Each row below holds a small network's activations on one input, seen along a few directions.
In each table, some parts of the input vary, and every possible input appears once, in random order.
A made-up example of a description, with smaller parts first: line(6) and (point or ring(11) or (values(3) and ring(5))).
Shared parts are said once, and a part with two or three values counts as separate values.
(in the rows, 128 means zero)

Table:
r1: [120 156 148  99 163 142 118 142 162  77 103 152]
r2: [113 126  92 107  81 118 145 144 172 118 153 132]
r3: [ 84 146 130 103 111  70  62  91  80 177 174  98]
r4: [163 161 113 118  71 123 174  92 133 159 120 125]
r5: [127 126 121 110  86  65 158 106 159 132 138  95]
r6: [124 159 173 112 115  66 158  96 153  95 129 128]
r7: [108 108 185 137 163 131 116 111 142 120  69  99]
r8: [195 111 134 131  87 135 141 111 118 181 130 107]
r9: [115 107 155 137 157 169  92 147 155  99  87 139]
r10: [158 186 158 113 166 146 152  89 137 132  81 146]
r11: [128 146 114 122 182 141 148 160 107  61 105 175]
r12: [107 142 100 134 143 120 178 150 123  78 153 189]
r13: [ 73 164  99 115 109 112  49 153 104 171 181 126]
r14: [158 109 138 164 142 183 131 100 132 181 110  94]
r15: [132  69  82 139 118 143 152 182 101 129 159 135]
r16: [110 159 143 109 110 120 145 134 166  80 144 166]
r17: [170 187 153 125 114 109 168  79 140 128 124 162]
r18: [128  71  96 173 157 176 127 170 101 109 134 123]
r19: [113  82 157 151 144 142 121 117 144 147 115  62]
r20: [154 136 164 150 160 173 126  94 130 154  65 133]
r21: [132 121  70 127  87 118 170 162 103  88 144 154]
r22: [133  90 110 163 188 152 115 160 112  90 101 165]
r23: [146 197 119 129  98 102  70  98  66 208 152 120]
r24: [142  78 127 154 137 163  87 150 156 120 137 103]
r25: [124  79 114 117  98 145 123 166 157 146 159 112]
r26: [150  83 154 118  89  92 132 129 131 148 135  74]
r27: [ 78 135  69 123 125 123  79 146  37 144 189 158]
r28: [101 152 167 102 182 104 146 105 163 112  94 113]
The inputs of r25 and r26 match in every part but one. If r16 is changed in the same way as r25 into r26, which row does it become?
> r6
Describe the family of inputs behind these rows.
> line(4) and (point or ring(6))
Which other rows does r2 become when the line(4) part takes its other values? List them by row number.
> r4, r5, r21

Table:
r29: [113 141  92  93  70  65 177 135 121 113 177 149]
r30: [102 210  97 113  77 104 108 120  94 168 179 152]
r31: [125 169 191 122 195 123 122  82 169 112  61 135]
r32: [133 116 130 159 125 157  99 104  89 202 137  82]
r33: [163 125 156 117 111 130 154  81 163 169 101  70]
r34: [133  71  92 146 104 155 105 186  95 141 137 115]
r35: [128 158 183 122 161 121  85  69 149 175  92  73]
r36: [157  98 161 120  94 116 160  89 194 174 123  71]
r37: [127  45  76 161  90 147 120 184 114 132 153 105]
r38: [157 139 134 154 191 150 153 117 145  58  89 180]
r39: [162 115 136 135 157 145 180 133 155  40  87 162]
r40: [ 96 183  90 101  49 105 144 135 107 147 179 124]
r41: [101 103 108 156 153 149  37 168  70 139 124 114]
r42: [114 121 170 148 136 142  57 107  80 193 124  82]
r43: [124  91  80 161 140 162  77 162  79 152 136 127]
r44: [131  93 132 145  95 153 131 124 106 186 138  60]
r45: [127  59 127 141  76 142 136 119 123 182 154  63]
r46: [138  58 101 135 130 151 144 202 153  72 152 152]
r47: [140 155 163 127 184 137 161  77 181 129  77 144]
r48: [146 106 169 111 129 117 193 100 217 114  95 131]
r49: [105 160  93 106  25  89 149 141 127 146 195 131]
r50: [110 109 124 143 200 160  73 177 103  70 119 160]
r51: [112 173 108  88  89  72 166 144 111 125 165 151]
r52: [159  88 131 140 139 133 189 135 176  38 105 160]
r53: [133 102  94 150 186 172 112 175 115  85 133 169]
r54: [139 146 173 138 202 133 108 122 137  48  76 178]
r55: [ 71 208 129  93  93  93  67 117  84 156 167 144]
r56: [145  83  96 139 149 168 143 193 121  65 129 153]
r57: [158 147 154 129 144 134 123  62 152 187 102  89]
r58: [114 192 106  99 119  76 134 120  92 140 162 176]
r59: [ 79 196 126  90 139  68  99 118  82 123 151 158]
r60: [156 137 174 115 144 129 188  99 192 115  75 134]
Describe the family of inputs behind these rows.
> line(4) and (values(2) or ring(6))
Start at r45 and move only the line(4) part, one step at a time. The first step leads to r44. Which rows follow, in order?
> r32, r42
Which other rows does r42 become when the ring(6) part takes its other values? List them by row number.
> r31, r35, r41, r50, r54

Table:
r61: [168  81 101 129  48  94 230 129 188 146 148  89]
r62: [153 137 175 134 177 118 126  61 184 138  77 115]
r63: [127 190 181 104 159 122 180  85 156  99 106 160]
r64: [108 207 146  85 101 107 150  97 101 192 171 149]
r65: [167  81 165 142 184 159 114 117 149 131  65  93]
r66: [ 98 189  85  99  76  86 109 150  96 108 166 154]
r67: [116  99 147 127 110 157  76 129 100 195 126  59]
r68: [145 175 105  96 160 122 162 147 157  69 117 204]
r69: [ 73 106  90 126 104 117  95 183  78 101 188 137]
r70: [135  88  81 168 108 171  86 166  69 165 156 112]
r71: [114 151 142 127 105  96  86  66 126 205 128  86]
r72: [104  90 122 137 172 137 136 179 137  39 127 173]
r73: [156  69 123 189 160 178 115 156 123  75  88 133]
Describe the family of inputs behind these rows.
> point or (values(2) and ring(6))
Which other rows does r72 become when the values(2) part takes its other values? List them by row number.
> r69

Table:
r74: [115 120 147 142 158 142  39 144 117 135 113 104]
r75: [143 111 143 171 161 171  78 150 102 178 115 122]
r76: [152 126 141 115  90 126 135 118 172 143 134 113]
r77: [152 129 164 144 180 132 174 113 128 136  95 128]
r78: [119 139 118 128 123 114 136  87  93 179 158 124]
r79: [150 109 138 105 119 130 147 118 179 134 106 108]
r80: [113 148 127 104 121 141 108 148 137  98 146 164]
r81: [141  80 119 148 149 120 160 149 140  78 107 119]
r82: [103  93  88 125  99 112 135 145 105 134 176 112]
r83: [ 95 153 129 108 124  74 104 103 114 152 152 107]
r84: [ 82 128 106 100 124 101 105 141  88 124 163 140]
r85: [119 107 113 129  77 137 138 155 105 115 144 118]
r86: [104 157 113 114 106 118 105 146  95  97 136 129]
r87: [114 128 178 113 175 117 144 108 138 101  93 123]
r88: [117 173 161 123 122 121 113 112 167 127 142 138]
r89: [156 112 116 160 174 128 154 127 109  90 102 157]
r90: [135  93 161 138 151 128 174 111 156 110 104  95]
r91: [161 151 136 129 151 132 148 116 158 159  98 139]
r92: [156 130  95 131 148 150 137 129 133 112 115 167]
r93: [111 131 126 105 148 138 118 149 148  91 116 164]
r94: [113 120 144 138 178 117 135 145 126  63 114 145]
r95: [160 152 104 136 124 141 132 153 128 134 139 166]
r96: [104 109 123 129  97  98 140 107 128 169 163  90]
r97: [135  75 129 152 129 161  72 149 129 151 117  79]
r98: [114 147 159  97 148 131 126 112 167 124 104 138]
r99: [138 147  94 149 103 135 129 129  80 126 133 148]
r100: [104 165 148 102 102 110 111 109 112 137 113 112]
r101: [152 160 139 133 121 153 139  93 144 153 140 148]
r102: [134 113 109 129  96 153 138 153 156 108 158 136]
r103: [127 127  77 138 122 105 122 123  76 147 161 147]
r104: [131 125 136 109  75 123 140 115 121 147 124  84]
r105: [132  97 110 143 123 142 147 154 172 102 127 141]
r106: [143 167 133 134 107 125 141 114 101 172 116 116]
Describe the family of inputs behind these rows.
> values(3) and (point or (values(2) and line(5)))
The inputs of r82 and r84 match in every part but the values(3) part. If r96 is changed in the same way as r82 into r84, which row does it become?
> r83
Which other rows does r106 become when the values(2) part takes its other values? List them by row number.
> r99
Which other rows does r96 become when the line(5) part takes its other values? List them by row number.
> r76, r79, r90, r104

Table:
r107: [114 135 102 116  69 114 150 140 116 145 184 132]
r108: [ 88 155 129 101 141 104 112 147 120  94 143 151]
r109: [128 164  97 138 109 127 110 133  74 147 151 142]
r110: [140 168 105 122 149 123 132 139  98 111 133 168]
r111: [156 116 133 124 133 121 179 117 188  97 117 144]
r112: [174 131 174 148 186 163 143  91 155 133  71 128]
r113: [150 143 135 148 176 135 143 102 129 113  86 157]
r114: [138  17  74 177 163 201 100 234 112  59 133 157]
r115: [122 143 110 134  96 137  91 104  83 222 147 101]
r116: [108 130 156 126 166 116 120 114 159  90  95 139]
r117: [ 92 150 121 118 103 102  89 146  94 121 158 116]
r118: [123 138 103 108 101 101 175 145 126  98 146 148]
r119: [160 101 164 129 131 147 182  99 201 116  85 114]
r120: [133 116 193 130 174 136 123 101 172 103  69 101]
r121: [ 85 129 135 115  90 111  70 116 103 197 154  75]
r122: [137 113 116 114  60 110 130 121 120 201 175  73]
Describe the family of inputs behind these rows.
> point or (values(3) and line(5))
Which other rows does r113 become when the values(3) part takes its other values? List them by row number.
> r111, r116
